Each row below holds a small network's activations on one input, seen along a few directions.
In each table, some parts of the input vary, and every possible input appears once, in random order.
Descriptions start from the smaller parts, as in this example, which fits no table here: one of 8 places around a ring, together with either a single point or one of 9 places along a line or (one of 3 separate values, together with one of 6 places along a line).
Shared parts are said once, and a part with two or three values counts as separate values.

Other details of the inputs vary at random and push rows far along three fixed directions, the same in every table; ignore that.
To show where, the next rows are all for the same input, with only those details redrawn:
6 -9 3 22 -4 8 -2 -12 -11 13 -7 -33 -11 5
-20 20 -12 -32 -30 -2 12 10 -8 21 -6 20 13 -12
6 -9 4 22 -4 8 -3 -11 -11 12 -7 -32 -10 5
13 -15 0 25 -19 4 -20 26 4 -34 -14 1 22 5
-5 7 6 10 3 -25 2 -16 11 16 16 -3 7 -4
-5 8 6 8 2 -26 3 -16 11 16 17 -3 6 -2
-5 8 7 9 2 -26 4 -17 11 15 16 -3 6 -2
-6 8 7 8 2 -25 3 -15 12 16 17 -3 7 -2

Table:
x1: 0 -7 6 1 4 -23 -14 18 14 -41 18 47 20 13
x2: 0 1 18 -2 9 -16 -6 -18 11 19 21 10 -1 7
x3: -1 7 -9 -25 -17 38 6 27 -14 20 -38 -12 -9 -20
x4: 11 -16 -3 14 13 0 11 -1 -19 6 -8 -28 -22 8
x5: -7 2 -14 -18 -36 32 5 15 -29 18 -28 -10 -5 -10
x6: 7 0 -19 15 12 16 8 -16 -15 -9 2 -30 -23 6
x7: -32 -4 -8 -61 -2 0 20 -18 -5 -5 -30 15 24 -26
x8: 26 -13 -18 13 5 8 -1 29 3 -52 -9 3 7 5
x9: 17 -8 -17 -15 6 25 9 12 -12 -13 -9 5 -15 4
x10: -3 3 14 19 7 27 -16 -12 0 8 -6 -28 -17 -2
x11: -7 13 20 -2 21 -5 -13 -13 23 16 17 7 -4 -3
x12: -10 6 -12 -45 -8 -2 21 17 -15 16 -4 36 -4 -3
x13: -14 6 5 6 12 -20 5 -21 -2 3 27 9 -7 8
x14: 19 -15 15 11 3 18 -23 37 22 -29 -20 7 12 -1
x15: 1 3 5 22 9 18 -9 -7 2 10 -12 -34 -14 -5
x16: -7 13 -10 -38 -21 -6 18 17 -5 27 -11 21 12 -14
x17: 20 -20 14 9 6 11 0 -5 -6 20 -9 -22 -17 11
x18: -12 6 -4 7 14 -28 10 -14 0 5 22 0 -3 3
x19: 19 -13 -9 8 3 20 -18 18 -1 -55 0 16 1 14
x20: -2 2 11 9 -12 -19 -19 14 23 -31 15 37 36 6
x21: -7 17 -9 0 20 -8 7 -27 5 -7 31 7 -7 5
- Describe the family of inputs behind these rows. => either a single point or (one of 4 places along a line, together with one of 5 places around a ring)
- Start at x5 and move only the place on the ring of 5, one step at a time. The first step leads to x20. Which rows follow, in order? => x2, x17, x16

Table:
x22: 12 2 -1 12 28 -14 9 -19 5 16 23 -13 -21 7
x23: 10 -20 0 7 4 22 -3 -13 -20 -8 -12 -24 -13 12
x24: 2 4 -3 12 25 -12 11 -35 3 3 19 -21 -11 5
x25: 7 -9 -2 19 -5 19 -4 -7 -8 -1 -16 -38 -4 -1
x26: -18 17 -11 -16 15 0 21 -23 -12 26 11 -10 -23 -6
x27: 14 -2 -2 7 -14 0 -11 32 12 -17 -13 11 14 -1
x28: 3 -15 12 25 0 17 -20 5 -2 -17 -16 -20 -1 -1
x29: 6 -16 -5 -3 -8 6 -3 31 -5 -37 -15 21 10 6
x30: 15 -5 22 23 20 -19 -3 -12 21 16 16 -10 -6 6
x31: 5 3 20 25 21 -10 -14 -20 25 10 17 -12 -4 1
x32: -7 -8 -7 -19 -3 32 5 -1 -33 12 -20 -13 -23 3
x33: -25 23 -2 -34 -16 -10 8 -7 8 18 3 25 20 -19
x34: 2 4 -15 -36 -22 28 11 28 -21 4 -15 23 -5 -3
x35: -1 -7 -14 -25 -18 7 10 16 -12 -13 -15 23 9 0
x36: -2 0 1 22 -41 -5 -20 35 0 -21 1 18 29 5
x37: 18 -15 16 20 -2 19 -22 10 3 -8 -14 -16 -3 9
x38: 18 -18 0 25 -4 5 -6 2 -6 -8 -18 -32 1 3
x39: 6 -11 5 28 0 13 -12 10 0 -19 -16 -26 0 0
x40: -27 21 -10 -37 0 -4 12 -5 -4 10 7 29 1 -12
x41: 2 1 -8 -10 -2 42 -2 -1 -24 9 -12 -13 -23 2
x42: 14 -21 8 15 -6 12 0 -4 -13 6 -20 -30 -6 4
x43: 6 1 -6 5 17 -40 7 -6 21 -20 25 19 17 3
x44: 10 2 -12 3 -8 17 -10 30 5 -40 -6 18 9 4
x45: -17 4 -4 -35 -26 19 -1 25 -13 10 -27 17 10 -11
x46: 2 4 6 -8 12 -16 -8 1 20 -13 22 31 9 6
x47: -21 16 1 -34 -10 -19 16 7 5 27 0 28 12 -15
x48: -15 11 -7 -19 10 2 15 -35 -12 25 12 -6 -14 -6
x49: 3 1 5 38 2 -27 -7 -18 -1 -5 32 -3 -7 22
x50: 5 13 11 19 9 -33 -13 11 47 -26 24 25 32 -2
x51: -12 11 -1 -10 6 -13 16 -13 -6 40 0 -15 -14 -10
x52: -12 10 -11 -16 16 -9 23 -18 -13 31 9 -8 -23 -5
x53: -5 0 16 -2 0 -32 -8 -6 28 -10 13 21 28 -4
- Describe the family of inputs behind these rows. => one of 2 separate values, together with either a single point or (one of 3 separate values, together with one of 5 places around a ring)
- The inputs of x51 and x52 match in every part but the choice among 2 separate values. If x25 is changed in the same way as x51 into x52, which row does it become? => x24
- Which other rows does x39 become when the choice among 3 separate values takes its other values? List them by row number. => x25, x50
- Which other rows does x28 become when the choice among 3 separate values takes its other values? List them by row number. => x31, x33

Table:
x54: 17 -22 8 33 30 -9 -17 -1 7 -15 -2 -23 -10 6
x55: -7 14 -13 -33 2 -11 6 -13 3 32 8 10 -5 -14
x56: 16 -5 1 -1 4 13 -6 -4 -2 20 -1 -17 -17 7
x57: -2 17 -14 -10 12 -30 16 -25 12 11 23 2 4 -3
x58: 5 -5 -7 -10 14 23 8 -27 -31 51 -9 -42 -37 -9
x59: 0 1 -1 8 -21 4 -6 39 3 -15 -12 18 11 3
x60: -31 34 1 -27 21 -16 7 -29 17 18 38 32 -2 -9
x61: -4 8 3 -8 -9 15 5 -22 -15 43 -3 -31 -16 3
x62: 24 -24 10 40 24 -7 -2 -11 16 -33 7 -20 6 15
x63: -2 5 -22 -12 -34 13 -3 18 -11 1 -16 13 4 -12
x64: -15 10 9 -1 5 -27 14 -5 19 15 13 21 7 -9
x65: -12 16 7 -12 7 -23 8 -11 2 15 28 19 -5 6
x66: -4 -11 7 0 10 15 9 -29 -25 22 -3 -26 -32 7
x67: -8 -13 3 -1 12 27 12 -28 -33 32 -11 -32 -40 9
x68: -2 -4 7 6 1 12 14 -20 -15 33 -9 -27 -28 -5
x69: -8 13 8 -34 12 -25 14 -6 16 17 9 29 6 -12
x70: 15 -5 6 1 0 3 -13 24 5 -14 -7 7 1 5
x71: 15 -14 11 31 15 10 -8 -20 -14 6 14 -27 -21 21
x72: 0 5 -8 -16 -2 36 -18 27 4 -22 -19 16 2 -12
x73: 2 -20 20 30 11 -8 -14 1 15 -22 -10 -14 13 9
x74: -21 3 -23 -33 -27 21 5 23 -32 -2 -18 18 -5 -7
x75: 0 -7 -12 11 12 9 13 -9 -20 8 -7 -37 -23 3
x76: -13 3 -2 -32 -32 21 3 23 -14 -6 -35 12 14 -11
x77: -25 21 3 -38 -4 -13 22 -36 3 51 11 2 1 -13
x78: 20 -19 3 22 19 7 -16 -3 -8 -7 -13 -32 -19 5
x79: -9 7 -10 -30 -40 38 -2 28 -26 11 -28 2 11 -6
x80: 0 -15 6 27 5 -10 -18 4 5 -22 -9 -18 10 4
x81: -5 0 -15 -16 -30 17 -10 9 -13 -3 -21 -5 10 -6
x82: 18 -15 0 19 13 7 8 -21 1 -5 -3 -29 -11 12
x83: 20 -17 9 54 10 -20 -20 3 14 -35 5 -14 3 6
x84: -2 5 13 9 10 -31 8 -15 25 8 23 20 14 -8
x85: -5 23 -8 -17 6 -22 22 -18 11 27 27 8 1 2
x86: -8 6 3 3 -11 24 -24 22 15 -39 -15 9 23 -8
x87: -24 19 5 -36 0 -12 20 -27 2 41 9 10 10 -16
x88: 8 -5 -18 1 -8 11 5 10 -12 -19 -8 -7 6 -1
x89: 8 -9 -3 1 -28 18 -2 19 0 -15 -19 10 9 -3
x90: -18 13 -5 -36 -3 -2 18 -28 -11 34 11 18 -9 -3
x91: 8 1 -2 8 -21 17 -1 18 -10 6 -6 -1 -2 -1
x92: -4 12 3 -29 12 -22 12 -21 19 28 15 18 3 -9
x93: 9 2 -8 -2 -11 7 5 22 -2 -15 -2 7 12 5
x94: -15 14 -5 -33 -36 24 1 27 -21 9 -24 7 7 -7
x95: 7 -18 0 18 14 14 12 -6 -9 -6 -16 -28 -15 8
x96: -8 7 14 10 13 -51 -10 -10 31 -17 24 13 28 -5
x97: -6 -4 -2 -4 -13 10 -7 26 -10 -17 -3 20 3 13
x98: -9 -2 -1 -8 -29 16 -12 40 -6 -16 -24 9 19 3
x99: 22 -12 9 39 21 -3 0 -6 3 -15 7 -34 -15 20
x100: 14 -27 15 33 23 12 -5 -34 -13 2 5 -35 -24 18
x101: 14 -7 -7 18 1 -17 -7 23 14 -57 -1 13 23 4
x102: 7 -8 -5 22 0 13 -1 -14 -19 21 -5 -32 -21 -5
x103: -3 19 0 9 26 -13 1 -9 31 -25 22 11 10 -3
x104: -12 28 13 16 22 -37 -7 -12 52 -12 42 34 18 -12
x105: -6 -4 -11 5 -22 4 -6 33 -5 -18 -17 14 7 -10
x106: 6 5 10 13 6 -40 -14 0 34 -30 40 40 27 17
x107: -3 4 -10 -9 -13 0 7 38 4 -26 -6 21 18 5
x108: 12 -9 1 2 -6 4 -19 47 10 -33 -16 25 18 6
x109: -4 15 -16 -25 -40 29 11 18 -21 29 -17 8 -9 -9
x110: 7 3 5 13 -19 -2 -8 31 6 -18 -3 17 10 2
x111: 0 -7 -11 -3 -10 16 -7 3 -24 -9 -6 2 -3 3
x112: 26 -25 18 27 29 3 -9 -16 8 -3 0 -24 -8 6
x113: -19 17 -1 -18 2 -26 5 -21 7 25 17 6 15 -14
x114: 6 13 15 -2 27 -42 0 -11 33 13 37 22 13 -1
x115: 22 -22 11 35 21 -5 1 -7 10 -34 -2 -23 -2 13
x116: -9 8 -13 -16 -5 -12 0 -15 -6 4 15 17 0 -1
x117: 1 -10 1 -17 -3 5 -5 31 8 -22 -21 28 14 -5
x118: -4 -7 -5 2 6 15 3 -21 -33 16 -2 -30 -33 4
- Describe the family of inputs behind these rows. => one of 5 separate values, together with either a single point or (one of 3 separate values, together with one of 4 places along a line)
- The inputs of x71 and x93 match in every part but the choice among 5 separate values. If x116 is changed in the same way as x71 into x93, which row does it become? => x57
- The inputs of x58 and x88 match in every part but the choice among 5 separate values. If x92 is changed in the same way as x58 into x88, which row does it become? => x82
- Start at x56 and move only the place on the line of 4, one step at a time. The first step leads to x114. Which rows follow, in order? => x70, x108
- Which other rows does x79 become when the choice among 3 separate values takes its other values? List them by row number. => x87, x113
- Start at x106 and move only the place on the line of 4, one step at a time. The first step leads to x71. Which rows follow, in order? => x65, x97
- Which other rows does x76 become when the choice among 5 separate values takes its other values? List them by row number. => x66, x68, x69, x115
- Which other rows agree with x83 in the choice among 5 separate values? List them by row number. => x59, x63, x64, x68, x84, x89, x91, x102, x104, x105, x109, x110

Table:
x119: 18 -21 -5 33 -5 12 -10 10 -7 -37 -16 -26 0 7
x120: -6 3 14 -7 1 -12 1 -12 10 21 5 5 7 -4
x121: 6 3 13 15 28 -21 5 -23 10 18 30 -5 -14 11
x122: -9 2 19 18 21 -23 -2 -32 16 20 18 -17 -1 -1
x123: 0 8 1 -4 6 1 2 -6 4 27 -1 -12 -10 -10
x124: -26 30 -25 -50 -29 33 21 5 -29 33 -10 10 -15 -14
x125: 9 -7 -12 3 -12 7 0 26 -4 -23 -16 7 7 -3
x126: -10 8 6 4 1 -30 -11 9 25 -32 25 42 30 2
x127: -19 22 -10 -31 -19 20 12 2 -11 29 -13 1 -2 -18
x128: 13 -26 -2 30 -7 16 -13 9 -16 -32 -18 -24 0 12
x129: 2 -7 8 -5 47 -3 6 -38 9 10 7 -20 -19 1
x130: 5 -16 -12 -9 -31 31 1 21 -30 -10 -32 -3 -1 4
x131: -3 16 -9 -15 -5 -5 1 16 10 -9 6 30 6 -4
x132: 0 3 14 1 15 -7 6 -19 -1 38 5 -20 -18 -3
x133: 25 -28 1 30 2 10 -9 12 -10 -20 -15 -28 -7 16
x134: -5 9 1 -13 -12 -30 -10 21 25 -33 25 61 37 2
- Describe the family of inputs behind these rows. => either a single point or (one of 3 separate values, together with one of 5 places around a ring)
- Which other rows does x134 become when the choice among 3 separate values takes its other values? List them by row number. => x120, x130
- Which other rows does x123 become when the choice among 3 separate values takes its other values? List them by row number. => x125, x131
